Each row below holds a small network's activations on one input, seen along a few directions.
Each table varies a few parts of the input and shows all the possible inputs, shuffled.
A made-up example of a description, with smaller parts first: one of 3 separate values, together with either a single point or one of 9 places along a line or (one of 6 places along a line, together with one of 8 places around a ring).
Shared parts are said once, and a part with two or three values counts as separate values.

Other details of the inputs shift rows strongly along three fixed directions, in all tables alike. That doesn't count.

Table:
x1: [ 35 -40 -19  78  26  14  82  -7 -47  30 -33]
x2: [ 45  -3  36   3  -4   6  -8 -20  70 -35  -8]
x3: [ -3 -20 -16 -18  30 -17  19  33  -5 -33   1]
x4: [ -4  -4  -9  -7 -18 -28  19  46  -8  -3   3]
x5: [ 23 -45  -9  37  18 -39  35  -7  12  48 -40]
x6: [ 63 -14  30 -12   9 -43   3 -13  47 -32  30]
x7: [-60 -12  -2   1 -12  22  -6 -31 -79  49  -5]
x8: [ -9   8 -39   2  -8 -45  10  22  -3  14  -1]
x9: [-21 -12  -1   4  -3   4  -1  15  -7 -49 -28]
x10: [-20 -11  -3 -14  11 -16  33  33   6 -28  -9]
x11: [-41  59 -73 -10 -11  -4 -44  51  25 -36  -5]
x12: [ 41 -48  38 -20  24  32  33 -57 -47  47   7]
x13: [  4   0 -19 -17 -19   5  32  21  -5 -30  -4]
x14: [-31  22  -5 -26  24  24 -13 -19 -18  63   8]
x15: [-22 -28 -23  -9  -7 -15  60  33 -47 -16 -17]
x16: [-59  53 -40 -38  -6 -24 -22  99  21 -52  23]
x17: [  2   0 -17  -7 -25  14  16  12 -10 -39 -13]
x18: [-10   7 -43   6 -27  -8  15  16   8   7   0]
x19: [ -1 -39  39   7   5 -10  33 -55 -28  90   8]
x20: [ 30   5 -17  25 -14 -26  -3  10  93 -13  -6]
x21: [  6   3 -19   3 -33  11  -1  32 -10 -12 -13]
x22: [ -15   71   37  -27    7  -14 -101  -32   63   -3   44]
x23: [ 50 -19  37   9  16 -14 -35 -24  49 -51  -1]
x24: [ -6  -1 -16   6 -12  20  -5  38   5 -11 -25]
x25: [-35  17   1 -15 -15  32 -16 -34 -31  47  18]
x26: [-30   6  28 -45  22  45  14 -14 -24  20  12]
x27: [ 61 -58  -3  21  -2  10  31 -23 -20 -11 -30]
x28: [-15  -2  16 -39  34  53 -16 -23 -39   6  12]
x29: [  9 -13 -28 -18  22  13  15  27  -1 -34  -6]
x30: [-46  13   5 -12   7  41 -20 -27 -16  48   6]
x31: [ -30  -27    9  -25   16   34   -3  -26 -103    7    1]
x32: [ -8  22 -15  57  12  -4   0  12 -26 -38   2]
x33: [ 55  16   1  20 -24 -24 -31 -31  61   7   0]
x34: [  3  66  53 -54   4  14 -62   3  74   1  61]
x35: [-64  65 -21 -35 -13  -1 -68   1 -33   0  32]
x36: [ 63 -53  52  67  -7 -29 -10 -63  73  24 -34]
x37: [ 49  24  33  47  27 -41  14 -10  54 -15  39]
x38: [ -6  -6  -6  12 -33  -8 -15  28 -20 -23 -16]
x39: [-25  23  55 -59   5  50 -14 -32 -49  76  47]
x40: [ 10 -53  -1  41   8 -32  44  -7  20  42 -32]
x41: [-10  -8  -4   1 -25  -4   3   9 -21 -50 -16]
x42: [  3  11 -68  70   2   6  38  45 -27 -46 -26]
x43: [-17  -9  -3  14 -11   1 -19  35  -6 -22 -28]
x44: [ 40  35  46 -23   0  -7 -38 -65  49  58  44]
Each input here is: one of 4 places along a line, together with either a single point or (one of 2 separate values, together with one of 5 places along a line).
Question: The inputs of x10 and x2 match in every part but the place on the line of 4. If x5 is changed in the same way as x10 into x2, which row does it become?
Answer: x11
Question: The inputs of x6 and x12 match in every part but the place on the line of 4. If x3 is changed in the same way as x6 into x12, which row does it become?
Answer: x29
Question: Change only the place on the line of 4 in x38. List by row number the other rows that result.
Answer: x4, x21, x39
Question: Which other rows agree with x9 in the place on the line of 4? List them by row number.
Answer: x7, x22, x23, x31, x32, x35, x36, x38, x41, x43

Table:
x45: [ 34  20  16  -9  20 -12   3  -4  27 -36  29]
x46: [ -7  25   6 -25 -23 -26 -36 -11  35  15  28]
x47: [-40  41   1 -25   5  25 -39  14 -12 -57  23]
x48: [ -5 -15 -34 -30   3  -5  19  49   7 -41  -9]
x49: [-32 -16 -37   5 -11  14   7  41 -34 -58 -38]
x50: [  9  -5 -49  32 -20 -20  11  71   6 -92 -28]
x51: [ 11 -20 -56   4 -29 -26   2  70  11 -87 -39]
x52: [ 49 -46  12  42 -19 -23 -12 -41  51  23 -47]
x53: [ -9  71  25 -20   3 -14 -54 -34  33  15  72]
x54: [-59 -32 -31   2  14  24  49  16 -76  74 -31]
x55: [ 96 -35  16  20 -19  40  28 -31  44  -7 -30]
x56: [-53  46 -13 -12 -15   5 -53   9  11  -8   9]
x57: [-15  -7 -40  26 -31 -33  17  33   2  -3 -22]
x58: [-43  68  27 -59   4  13 -41   8  -8 -39  76]
x59: [ -9  28 -12 -27 -13 -30 -23  13  43   8  14]
x60: [ -46   -2 -103   14  -38  -25   -1   86  -23  -37  -50]
x61: [-36  -2 -86 -29 -16 -19  29  97 -23 -79 -28]
x62: [-84  40  27 -32  18  50 -34 -29 -87  79  36]
x63: [-54  -7  21 -40  44  56  32  -5 -89  42  21]
x64: [ 42 -11  46 -13  12  -8   7  -7  57 -15  16]
x65: [-14  57  47 -24 -10  -4 -71 -24  45  20  45]
x66: [ 34 -11  -1  41   3 -27  21   3  55  19  -9]
x67: [ -73  -14  -40  -53   -3   26   22   35 -104   -7   -4]
x68: [ 41  -7 -31  48   8 -34  24  10  50   4 -13]
x69: [ -9  40  13   2 -13 -21 -26  -9  30   9  38]
x70: [ 38 -51 -17  21 -17 -13   6  10  22 -55 -52]
x71: [-28 -44  -4  47   8  29  25 -34 -73  66 -49]
x72: [ 34 -62   7  25  40  19  68 -20 -45  27 -24]
x73: [-43  71  -5 -42  17  27 -62   6 -10 -64  49]
x74: [-11 -38 -12  45  15  20  29 -30 -83  73 -35]
x75: [ 57 -26  28  22   7 -21  34  -3  35 -25  -7]
x76: [ 17  29  22 -18  10  -5 -16 -14   9 -36  48]
x77: [ 23  47  -9 -12 -28  40 -31 -17  52  21  15]
x78: [ 10 -19 110 -40  21  32  -3 -86 -33  65  41]
x79: [ 55 -27  -6  76  -3 -23   0 -36  39   6 -38]
x80: [ 32 -80  52  11  21  16  68 -42 -48  55 -36]
x81: [ 16  10  21 -22   2 -18 -23 -18  64  36  21]
x82: [ 31  17  27  20   0 -31  -4 -18  59  21  16]
x83: [ 45 -29  19  37 -10 -37  25 -17  51  34 -25]
x84: [-53  -9  -4 -26   4  37   6  23 -84  -5 -10]
x85: [ 29 -32  36  16  26  25  14 -41 -48  17  -5]
x86: [ 21  37  13   7  12 -24 -15 -23  43  21  32]
Question: The inputs of x82 and x75 match in every part but one. If x60 is changed in the same way as x82 into x75, which row does it become?
Answer: x51
Question: What is each input in this table made of?
Answer: one of 2 separate values, together with either a single point or (one of 4 places along a line, together with one of 5 places along a line)
Question: Change only the choice among 2 separate values in x79. List by row number the other rows that result.
Answer: x73
Question: Change only the place on the line of 5 in x72. List by row number the other rows that result.
Answer: x45, x73, x76, x85
Question: Change only the place on the line of 4 in x60. List by row number the other rows that result.
Answer: x62, x65, x74

Table:
x87: [ -2  25 -40  15  -5  -7 -13  35   9 -54  -1]
x88: [ 35 -74  -2  42 -16  -2  46 -14 -27  18 -53]
x89: [-18  14   9 -36   6  -2 -20   4  17  -4  22]
x90: [ -7  13  41 -24   1   4 -12 -31  -8  18  27]
x91: [-15  16 -31   8   0 -24 -12  37  13 -55  -6]
x92: [ -7  32   7 -28  -6  10 -10  -1  11  -6  26]
x93: [  0  -4  22  11   8  -7  -4 -35  16  61   7]
x94: [-11  21   9 -39  -8  -2 -21  -2  10  -6  18]
x95: [ -59  -10 -103    6  -21   22   42   78  -83  -35  -41]
x96: [-12  31   3 -22  -5 -17 -20   2   4 -22  28]
x97: [-15   7  44 -21  15  16 -21 -27   2  17  15]
x98: [-21  41   9 -18  14  14 -24   3  12 -17  28]
x99: [ 53 -38  30  36 -10 -12   1 -22  40  -6 -28]
x100: [ -1  10  34 -17   3   5 -26 -37 -16  13  30]
x101: [-14 -39  -2   6  17  26  46  -7 -49  42 -19]
x102: [ -9  14 -28  -6 -16 -22  -3  53  18 -40  -2]
x103: [ 23 -31 -28  38 -12 -40  29  36  32 -42 -29]
x104: [-35   6 -27 -15   5  22  21  33 -47  11  -2]
x105: [ -9  33  10  -9   4  19 -27  -3   5 -14  22]
x106: [ -1   0  25  17   9   1 -13 -40  14  54  -4]
x107: [-12  26   4 -27  13  18 -23   0  18  -7  14]
x108: [ 25 -70   5  52   7  -6  49 -11 -23  15 -58]
x109: [ -9  11  43 -12   7  17 -29 -31  -9  12  19]
x110: [ -1   3  32 -33  -4  16 -27 -32  -5  20  20]
x111: [-19  21  12 -20  13 -13 -19   0   6 -10  33]
x112: [-51 -51 -20  -1  13  26  52  11 -92  42 -34]
x113: [ -3  30 -46   3 -20 -19   7  47  21 -57   3]
x114: [ 37  -9 -38  49 -34 -50  14  17  57 -11 -33]
x115: [ 46 -29 -10  40 -27 -32  12  10  33 -39 -26]
x116: [ 53 -19 -13  41  -9 -29  28  24  41 -26 -20]
x117: [ 65 -49  34  21  -2 -24  17 -23  39  20 -24]
x118: [ -4  32  -7 -35  -6   5 -14   6  18 -13  21]
x119: [-19  21   4 -29   5   1 -31   9  21 -20   9]
x120: [ -3  28   4 -34   6   9 -16   9  14   3  25]
x121: [-15  23 -28  -4 -13 -25  -6  53  12 -45   6]
x122: [ 64 -32  21  48  14 -19  18 -29  40  -4 -22]
x123: [ -5  31   6 -16  -6  13 -20  -6   2 -12  31]
x124: [ -64  -25  -26  -21    9   45   13   10 -101   31  -30]
x125: [  0  27 -42   2 -11 -21   5  35  10 -48   7]
x126: [  7  14  16 -29  -2  23 -21 -24   4  12  23]
x127: [ 26  -4  33   3  20   2   7 -30  -5  32  17]
x128: [  9  -7  39   5  13   6 -19 -39 -11  16   7]
x129: [ -7  23 -49   7   0 -26   4  49  24 -56   9]
x130: [-35   1 -34 -14   4  36   3  20 -48   1 -16]
x131: [ 19 -13  21 -11  15   8   8 -22  18  24   7]
x132: [ -1 -32  -9  16   8  23  32 -22 -69  32 -15]
x133: [-12  23  17  -6  -9   7 -32 -37   2  49  23]
x134: [ -9  30   9 -15   1  23 -27  -1  10 -11  18]
x135: [ 29  -8 -29  55 -24 -30  -7  10  49  -9 -35]
x136: [-44 -44 -20  -4  -1  26  51   5 -99  40 -37]
x137: [ 15 -10  36   2  19   9  13 -31   6  29  16]
x138: [  8   1  24  11   3  -7  -6 -30  10  65   6]
x139: [-29  31 -10 -19   8  18 -14  19   3 -19  12]
x140: [ 65 -42  37  37   5 -35  19 -27  28  14 -14]
Question: What is each input in this table made of?
Answer: one of 6 places around a ring, together with either a single point or (one of 2 separate values, together with one of 4 places along a line)
Question: The inputs of x139 and x95 match in every part but the place on the ring of 6. If x97 is changed in the same way as x139 into x95, which row does it become?
Answer: x88
Question: The inputs of x98 and x123 match in every part but the place on the ring of 6. If x119 is changed in the same way as x98 into x123, which row does it become?
Answer: x110
Question: Change only the place on the ring of 6 in x96. List by row number the other rows that result.
Answer: x91, x100, x111, x128, x140
Question: Change only the place on the line of 4 in x140. List by row number the other rows that result.
Answer: x102, x117, x121

Table:
x141: [ 61  12 122 -21  37 -11 -33 -68  64   4  64]
x142: [-23 -32 -10 -11  -7 -20  38  21 -40  10  -9]
x143: [ 56 -79 -18  83  -5  26  61 -15 -41 -20 -81]
x144: [ 66 -53  50  24  11   3  37 -60  38  95 -17]
x145: [  0 -55   1  56 -22 -17   8 -31 -20  55 -55]
x146: [ 45 -40  11  36  14   3  70 -21 -20  36 -14]
x147: [-47 -15 -60 -41 -17  -2  38  61 -50  -2 -23]
x148: [ 35   5 -40  -5 -26 -24  21  51  55 -40  -1]
x149: [  5  30  11 -11   4 -34  -5  22  21 -28  39]
x150: [ 30  -3  19   8 -32 -24 -46   2  57 -82  -9]
x151: [-14  95  57 -73  30   4 -62 -36  28   3 115]
x152: [ 29  33 -44  40  -7 -43  16  44  80 -40   4]
x153: [ -68   12  -55   -9   11   51   -7   25 -110  -44  -12]
x154: [-10 -45 -34  77   1  32  49 -27 -78  75 -64]
x155: [ 65 -31  41 -20  -5 -23   1  -9  79 -26  -7]
x156: [ 22   3 -51  26   3 -13  41  63  23 -83 -15]
x157: [ 19  29 -52  59 -19 -36 -32  13  50 -36 -13]
x158: [-107   33  -50  -42   -1  -10   -2   59  -51   10   16]
x159: [-37  22 -85   7 -51 -24 -33  61  27 -32 -41]
x160: [ 38  12  81 -47 -15  21 -74 -62  60 -14  22]
x161: [ 72 -89  -1  89  24 -30  83 -39  -5  63 -57]
x162: [-25 -23  45 -39  13  95 -11 -60 -89  57  -5]
x163: [ 44   7  -4  44  -3 -69   4  24  82 -26   2]
x164: [  3  44  -4  36 -19 -37 -57   3  54 -20  11]
x165: [-48 -13  21 -65  33  75  24 -12 -89  54  14]
x166: [-91  16 -29 -61   8  12   2  59 -68 -37  16]
x167: [-76  40  -2 -36   9  44 -45  15 -84 -39  22]
x168: [-22  41 -61   9 -38   3 -39  37  34 -14 -13]
x169: [ 14 -13  95 -32  64  45   5 -92 -48  66  48]
x170: [-35  56  49 -82   8   4 -54 -28  41  56  62]
Question: The inputs of x144 and x148 match in every part but one. If x158 is changed in the same way as x144 into x148, which row does it become?
Answer: x142
Question: What is each input in this table made of?
Answer: one of 5 places along a line, together with one of 6 places around a ring
Question: Change only the place on the line of 5 in x160. List by row number the other rows that result.
Answer: x147, x155, x159, x170
Question: Start at x154 and move only the place on the ring of 6, one step at a time. The first step leads to x157. Which rows follow, in order?
Answer: x164, x145, x159, x168
